These are the activations of a small neural network, seen along a few directions. Each row is one input.
In each table, some parts of the input vary, and every possible input appears once, in random order.
Descriptions start from the smaller parts, as in this example, which fits no table here: one of 5 places around a ring, together with either a single point or (one of 2 separate values, together with one of 4 places along a line) or one of 9 places around a ring.
Shared parts are said once, and a part with two or three values counts as separate values.
In the rows, zero is written as 128.

Other details of the inputs shift rows strongly along two fixed directions, in all tables alike. That doesn't count.

Table:
x1: [144 134 108 143 119 137 123 109 136 101 109 149]
x2: [217 122  39 178  32  37 107  72 224  67  27 143]
x3: [160 140  99 139  79  81 117 120 171 109  87 124]
x4: [110 165 158  98 117 124 126 169 121 152 152 106]
x5: [ 64  63 132 158 195 132 113 116 109 152  77 171]
x6: [136 135 143  93 119 129 132 131 132 159 171  93]
x7: [100 159 159  97 117 119 130 167 118 144 155  98]
x8: [108 132 143 132 106 119 123 141 138 141 165 127]
x9: [102  77 120 108 205 135 124 116  97 157  31 123]
x10: [121 149 132 120 119 146 133 135 120 102 160 122]
x11: [110  91 127  96 192 135 127 127  98 161  51 122]
x12: [159 137 128 107 134 141 150 126 116 140 159 107]
x13: [125 138 144 136 124 141 135 147 112 118 177 126]
x14: [140 115 108 159  94 100 112 112 165 125 115 149]
x15: [138 143 141 141 119 142 130 142 116 124 167 131]
x16: [129 141 145 137 123 143 133 146 112 123 174 127]
x17: [163 143 100 138  81  85 115 122 171 114  87 128]
x18: [118  77 116 134 209 151 143  99  90 146  85 135]
x19: [146 154 142  81 132 152 160 122 126 124 162  94]
x20: [141 127 105 140 107  91 116 121 156 119  74 133]
x21: [127 139 145 136 123 142 134 147 112 120 175 127]
x22: [144 107 111 168 135 129 123 112 127 110 107 156]
x23: [159 143  99 143  90 123 126 109 152  83 126 135]
x24: [115 138 145 132 107 125 118 144 139 151 162 133]
x25: [143 131 138  93 119 127 131 130 134 158 160 106]
x26: [120 164 147 110 117 156 134 146 112 119 176 120]
x27: [126 153 135 121 118 149 131 134 120 110 157 127]
x28: [ 59  59 131 158 196 129 115 114 107 148  77 169]
x29: [116 161 146 110 119 154 135 146 112 114 178 117]
x30: [140 144 142 141 119 144 129 142 116 127 166 132]
x31: [147 145 134  91 136 148 159 113 127 120 149  94]
x32: [ 69  68 133 158 193 134 111 117 110 156  78 173]
Each input here is: one of 4 places along a line, together with either one of 2 separate values or one of 6 places along a line.
- The inputs of x25 and x12 match in every part but the place on the line of 4. If x24 is changed in the same way as x25 into x12, which row does it become? => x30
- Change only the choice among 2 separate values in x19. List by row number the other rows that result. => x31
- Change only the place on the line of 6 in x14. List by row number the other rows that result. => x5, x8, x24, x28, x32

Table:
x33: [133 122 126 136 127 131 129 121 129 129 137 133]
x34: [138 132 124 137 123 132 128 127 128 118 130 133]
x35: [146 133 123 117 116 120 129 128 136 133 126 114]
x36: [135 124 127 137 126 131 127 126 126 129 136 134]
x37: [139 133 121 118 121 115 127 128 137 133 107 119]
x38: [118 121 127 141 127 118 119 131 131 129 117 138]
x39: [127 126 124 143 122 122 124 129 132 121 126 138]
x40: [125 126 124 130 122 126 126 121 136 122 125 132]
x41: [122 130 126 130 122 122 123 129 134 123 120 132]
x42: [128 120 124 134 128 128 128 118 134 127 131 132]
x43: [129 124 125 132 125 127 128 120 135 128 135 130]
x44: [139 133 124 136 121 131 128 128 129 117 132 133]
x45: [ 87 174 199  61 139 161 148 188  85 177 227  75]
x46: [ 44  62 146 147 241 159 122 127  69 151  71 170]
x47: [128 131 138 129 129 136 129 136 119 134 152 128]
x48: [136 136 122 138 119 131 129 125 131 110 129 134]
x49: [126 127 125 129 121 125 127 123 137 122 127 131]
x50: [122 129 125 131 123 123 123 128 133 123 118 133]
x51: [135 134 122 139 121 132 129 124 130 111 128 135]
x52: [118 123 128 140 125 117 118 133 132 129 119 138]
x53: [149 140 119 114 119 128 136 121 133 115 126 114]
x54: [148 138 118 116 120 129 136 119 132 115 124 115]
x55: [134 124 126 136 126 130 129 122 130 129 139 133]
x56: [138 131 120 119 123 116 126 126 136 133 106 120]
x57: [142 126 123 119 122 116 131 123 139 135 116 118]
x58: [144 131 123 118 118 121 129 127 134 133 125 115]
- What is each input in this table made of? => one of 2 separate values, together with either one of 4 places along a line or one of 9 places around a ring
- The inputs of x54 and x53 match in every part but the choice among 2 separate values. If x58 is changed in the same way as x54 into x53, which row does it become? => x35
